Each row below holds a small network's activations on one input, seen along a few directions.
Each table varies a few parts of the input and shows all the possible inputs, shuffled.
Descriptions start from the smaller parts, as in this example, which fits no table here: one of 4 places along a line, together with either a single point or one of 9 places around a ring or (one of 3 separate values, together with one of 5 places around a ring).
Shared parts are said once, and a part with two or three values counts as separate values.

Other details of the inputs vary at random and push rows far along three fixed directions, the same in every table; ignore that.

A family of inputs:
r1: [ 20  21   9  -3  -9  34  40  17 -29 -30   8   6  32]
r2: [ -6 -29  -3  18  30 -19  -7  -4   2  -2 -18   4  -9]
r3: [ 27 -13  29  25  42  29 -36  -6  11 -21   8 -21  -8]
r4: [-27  23   1  15 -21  -9 -54 -43  30  18   1  12  14]
r5: [  7  11  30 -26 -43  -2  14  -7 -36  38  16  10  36]
r6: [ -4  22  -3  -8 -57   0  14 -12 -33  31   8 -15  34]
r7: [ 12  11  15  20  18  25 -42 -17  27 -19  20  -7  -6]
r8: [ 26  49   4 -31 -40 -79  26  -4  15  14 -62  -5  -8]
r9: [-23  39  11 -13 -28  29 -54 -29  44  20   9  12  -9]
r10: [ -4 -15 -27 -22  11 -17  23  11  16  -9   5  31 -36]
r11: [ 40  -1 -11  35  -9  31  39  26 -32 -30  12 -33  21]
r12: [  0  -6  19  23   7  16 -50  -8  17  26  -3 -30   3]
r13: [-23  15   4   8 -31   3 -61 -35  29  34   2 -15   0]
r14: [  4  22  20 -27 -49   7  15 -10 -37  35  18  -5  21]
r15: [-30  -6 -44 -23 -22 -29  17  -8  27  24 -19  39 -27]
r16: [ 53 -14   4  36   1  24  35  13 -41 -17   3 -30  28]
r17: [ -6 -40 -22   2  17 -20  20  20  -5   8 -15  -9 -34]
r18: [-16 -26   0   0  11 -32 -17  -8   7  31 -16  17  -4]
r19: [-21 -18  16 -15  25 -16  -8  -2   1   3  -1   8 -18]
r20: [-25  -8 -14 -25  17 -19  23  13   7 -15   2  29 -20]
r21: [-14 -27 -31   8  41 -16  33  33  -7 -26  -9 -13 -24]
r22: [-34  -7 -35 -15  12 -11  27  19   9  -2 -22  10 -21]
r23: [ 18  14  20 -17 -48  -3  13 -21 -34  27  15  21  28]
r24: [ 59  48  50   7  42 -21 -26   7  37 -50 -47 -41 -11]
r25: [ -8  17  19  -9 -22   4 -61 -43  31  26  17   6  -4]
r26: [-28  31  -1  13 -22   0 -54 -43  38  16  -1  16  20]
r27: [  4 -13  -5   9  48   4   4  14  15 -42   2  19 -17]
r28: [ 11  38   4 -19 -53  17  20 -16 -15   9  10  37  31]
r29: [ 28   2  -2  19 -28   4  23  -6 -38  -5   3  -5  40]
r30: [-12 -13 -27 -25   7 -10  22  21  14  -7   5  21 -42]
r31: [ 21   9  20 -24 -55   9  10   0 -28  47  21   0  16]
r32: [ -3 -22 -16 -10  26 -22  21  12   0 -23   3  30 -26]
r33: [-21  -4 -27   8   4  -3  -5   5  28  -1  -5   1 -23]
r34: [-14  -1  22  15  18  11 -47  -6   8  25  -5 -33  13]
r35: [ 24 -16  40  24  51  23 -42   0   4 -17   4 -11  10]
r36: [-12  -5  -7  -8   7  -2 -10   5  21  -4  12   6 -36]
r37: [ 11  26 -20   0 -62   5  23 -15  -8  19  11  12  30]
r38: [-26 -33 -12  -7  17 -36  19   7 -11  10 -19   6 -14]
r39: [  9  -3  29  13  19  28 -44  -7  14  -1  10 -24 -14]
r40: [ 27   3  16  -1 -10  16  29  10 -44 -23  17 -10  31]
r41: [ 38   8  -8  34   2  35  43  18 -28 -42  -8  -4  42]
r42: [ 31 -17  36  23  45  29 -41   2  12 -10   9 -21  -1]
r43: [ 31  10 -12  22 -34  13  29  -2 -23  -5  13  -9  28]
r44: [-46 -20 -25 -26 -15 -53   9  -9   0  27 -14  22 -15]
r45: [ 10  -8  40  13  50  31 -39  13   1 -10   8 -36   3]
r46: [  1 -18 -26 -19  24  -3  29  19  16 -20  -7  31 -37]
r47: [ -7 -23 -16 -11  45  -7  31  35  -8 -32   5  -2 -35]
r48: [-14  -5  29  20  19   4 -46 -14   9  18  -7 -21  23]
r49: [-20  -8 -20 -28  29   0  30  29   5 -18  -9  16 -32]
r50: [-19  19   8  28  21  28 -32 -11  27 -22 -13 -11  22]
r51: [-49  -7 -28 -20 -18 -48  11  -9   8  21  -9  27 -14]
r52: [ 11 -13  -2   2  27   2  42  28 -25 -42  11   2  -2]
r53: [-33 -13 -30  -6  13 -27  25  11   7  -9 -13  18 -10]
r54: [ 27   7  11  -6 -11  23  28  16 -44 -15  19 -23  21]
r55: [ 52  -5  15  17   5  24  30  14 -46 -39  16  -8  29]
r56: [-27 -16  -3   0  18 -14 -10   1   2  17 -14 -16 -16]
r57: [ -8 -16  -2 -12   8  -5 -15   3  14   3   8   0 -35]
r58: [ 19 -11   7  45  33  22 -37 -10  16 -23  -1 -33   5]
r59: [  3  31 -18  -5 -66  21  24  -6  -9  23   1   5  24]
r60: [-42  37  -3   1 -20   7 -51 -29  34  23   2  -7  12]
r61: [ 18 -30 -10   1  -4 -17  24  12 -19  23  -7   1   1]
r62: [-25  18 -17 -42 -31 -12  24   4  -4  18  12  24  -9]
Description of these inputs: one of 2 separate values, together with either a single point or (one of 5 places around a ring, together with one of 6 places along a line).
Q: Changing only the choice among 2 separate values turns r24 into r8. The same change can be made to r5. Which row results?
A: r48
Q: Changing only the choice among 2 separate values turns r9 into r59. The same change can be made to r28. Which row results?
A: r41
Q: Change only the choice among 2 separate values in r14. List by row number the other rows that result.
A: r56
Q: Start at r60 and move only the place on the ring of 5, one step at a time. The first step leads to r53. Which rows follow, in order?
A: r26, r37, r33

A family of inputs:
r63: [ 18 -11  18  28  52  -2 -16   9   8 -31 -20 -26  -2]
r64: [-33  17 -16 -43 -81 -14  12 -25 -15  59  25  36   9]
r65: [  3  16  22  42  18  35 -53 -17  19 -15   3 -37  22]
r66: [ 33   9  32  73  51  66 -56  -1  16 -47   3 -61  29]
r67: [ 17 -17  -7  -2  10 -24  27  19 -10  -1 -20  -9 -15]
r68: [  5 -10   6  23  32  -2 -27  -5  17 -13 -15 -15  -4]
r69: [-41   6  18 -33   1 -29 -55 -26  40  40  -8  16 -31]
r70: [ 72  20  41  56  12  48  -7   4 -27 -39   0 -54  55]
r71: [-59   6  -9 -18 -10 -30 -49 -30  43  42 -14  17 -21]
r72: [ 14  11 -11  10 -41  13  42   3 -42   2  11   1  44]
r73: [ 20 -19  17   7  44   5 -12  16   6 -18  -3 -18 -22]
r74: [  7  -2   1   7   3 -11   8   2  -8  -4 -10  -5  10]
r75: [  9 -44 -18 -15  36 -20  51  41 -21 -22  -4   5 -34]
r76: [  8  35  37 -12 -43   4 -29 -32  -7  31  14   1  31]
r77: [-48   2   9 -30  -5 -31 -52 -33  38  40  -1  29 -26]
r78: [  8  -9  23   5  37   2 -29   4  12 -13  -2 -18 -17]
r79: [ 30  33 -27 -27 -42  -8  81  21 -23 -26  -5  25   7]
r80: [  8  39   5  -3  12  -1 -16  -5  41 -34 -17   5 -15]
r81: [-22  18 -20 -33 -84 -34  16 -30 -11  62   1  35  15]
r82: [-36  13 -25 -22 -62 -19  -3 -26   7  53   4  24   3]
r83: [-20   1  20   0  17  -2 -64 -27  37  15   3   5 -17]
r84: [-28 -38 -22 -19  34 -25  10  17   9  -2  -1  16 -46]
r85: [ 53  17  28   2 -36  20  26   2 -45   1  16 -11  39]
r86: [ 41  29  23  15 -46  52   9  -5 -38   5  33 -20  51]
r87: [  7 -13   0   0   3   9   6   3  -9  -3  12   8   0]
r88: [ -2 -27  -7  11  51 -13   9  25   6 -24 -23 -14 -22]
r89: [-41  46  -9   0  -1  15 -61 -35  73 -14  -1  22 -14]
r90: [-13 -54 -24   5  68  -4  27  36  -1 -38   0  13 -36]
r91: [-16 -26  -3  -2  45   3  -6  16  10 -14   0   2 -27]
r92: [ 12 -40 -43   4  10 -14  77  38 -37 -20  -7  12  -7]
r93: [-38 -31 -22 -16  18 -17 -10  -3  22  12   4  32 -37]
r94: [ 26 -34 -30  -4  10 -25  77  44 -36 -14 -16  -2 -15]
r95: [ -7 -47 -27  14  65 -22  29  34   0 -37 -22   1 -31]
r96: [ 24  19  11   8 -36  48  27   5 -44  -2  31 -10  47]
r97: [  5  20  11  37  -7  41 -30 -16   0 -10  12 -30  37]
r98: [ 29  -2   1  -4 -24  15  53  16 -52  -8  20   5  29]
r99: [  9 -27  -1  14  55 -19   3  23   8 -28 -24 -23 -25]
r100: [-21 -18 -25 -24  -7 -46  26   8   0  21 -17  14 -26]
r101: [-21  -2 -38 -32 -60 -27  62   6 -33  37  -1  30   8]
r102: [ -4  23  10 -36 -62  -6  12 -15 -22  44  14  17  19]
r103: [-23  57   7   6  -3  22 -65 -37  68 -17  -1  10  -2]
r104: [ 49  18  22   9 -34  37  25   8 -43  -2  23 -20  39]
r105: [-26 -16  -8 -20  20 -47  -7   3  22  16 -30   8 -34]
r106: [ -7  31  29  22 -21  54 -70 -37  22  16  30 -15  28]
Q: Changing only one part turns r73 into r104. The same change can be made to r76. Which row results?
A: r77
Q: What do these inputs look like to the network?
A: one of 4 places along a line, together with either a single point or (one of 2 separate values, together with one of 5 places around a ring)
Q: Change only the place on the ring of 5 in r87. List by row number the other rows that result.
A: r84, r86, r91, r98
Q: List by row number the other rows that have the place on the line of 4 in common with r106.
A: r64, r72, r82, r89, r90, r92, r93, r96, r97, r101
Q: Change only the place on the line of 4 in r97. List by row number the other rows that result.
A: r65, r99, r100

A family of inputs:
r107: [ 24 -33   6  25  50  28  24  33 -30 -40  12 -20   5]
r108: [  8  -1  17  23  12  23 -16  -2 -10  -7   8 -21  23]
r109: [ -1 -10 -12 -19 -25 -31  36   4 -22  20  -7  19   0]
r110: [ 28 -29   2  17  60  -8  12  29   4 -40 -18 -18 -26]
r111: [ 15   7   9   0 -18  -2  16   2 -24   6   0  -7  23]
r112: [ 11  -3   3   5 -19   6  15  -1 -26   9   8   0  25]
r113: [ 43  26  29  16  -9  25   7   5 -25 -16   0 -34  34]
r114: [-44 -33 -16 -25  13 -31 -11  -6  17  26   1  34 -36]
r115: [-49  21  -8   7  29  23 -68 -27  72 -20   5  19 -26]
r116: [ -4  11  10   1 -15  -2 -25 -15  11  22  -1  -9   4]
r117: [  3  12 -33 -17  13 -20  44  23  17 -41 -20  24 -27]
r118: [  8  11  15   5 -29  32 -12 -11 -16  18  25  -9  25]
r119: [ 10 -20 -16  -5 -14  -9  37  12 -27   9   4   6   1]
r120: [  4  -3   5  13   0  16 -11  -1  -4   6   7 -15   8]
r121: [-23 -29 -32 -43 -35 -37  42   5 -19  40   9  42 -25]
r122: [-15  20   3 -22 -49 -18  -3 -19  -6  42  -1   7  10]
r123: [ 20  38  -9  24 -17  47  18   1  -5 -41  12  -6  34]
r124: [ -3  -8   9   4   6  21  -8   4 -10   2  15 -10   6]
r125: [  0  -4  -6 -21  -4 -30  12   5   5  13 -16   6 -23]
r126: [-27  46 -16 -13 -34  -4 -20 -27  41   4  -5  26  -1]
r127: [ 23  -8   7  20  14   9   1   7  -7 -14  -3 -17   6]
r128: [ 11  19  14 -14 -33 -17   3 -15  -8  20  -5   7  15]
r129: [ -9 -43  -7  -2  82 -38   3  30  23 -32 -32  -1 -53]
r130: [-36  11  26  20  22  18 -94 -35  48  16   1 -21  -2]
Q: What do these inputs look like to the network?
A: one of 4 places along a line, together with either a single point or one of 5 places around a ring
Q: Changing only the place on the line of 4 turns r117 into r126. The same change can be made to r128. Which row results?
A: r109
Q: Change only the place on the ring of 5 in r125. List by row number the other rows that result.
A: r110, r113, r128, r129
Q: List by row number the other rows that have the place on the line of 4 in common with r124.
A: r107, r114, r115, r118, r121
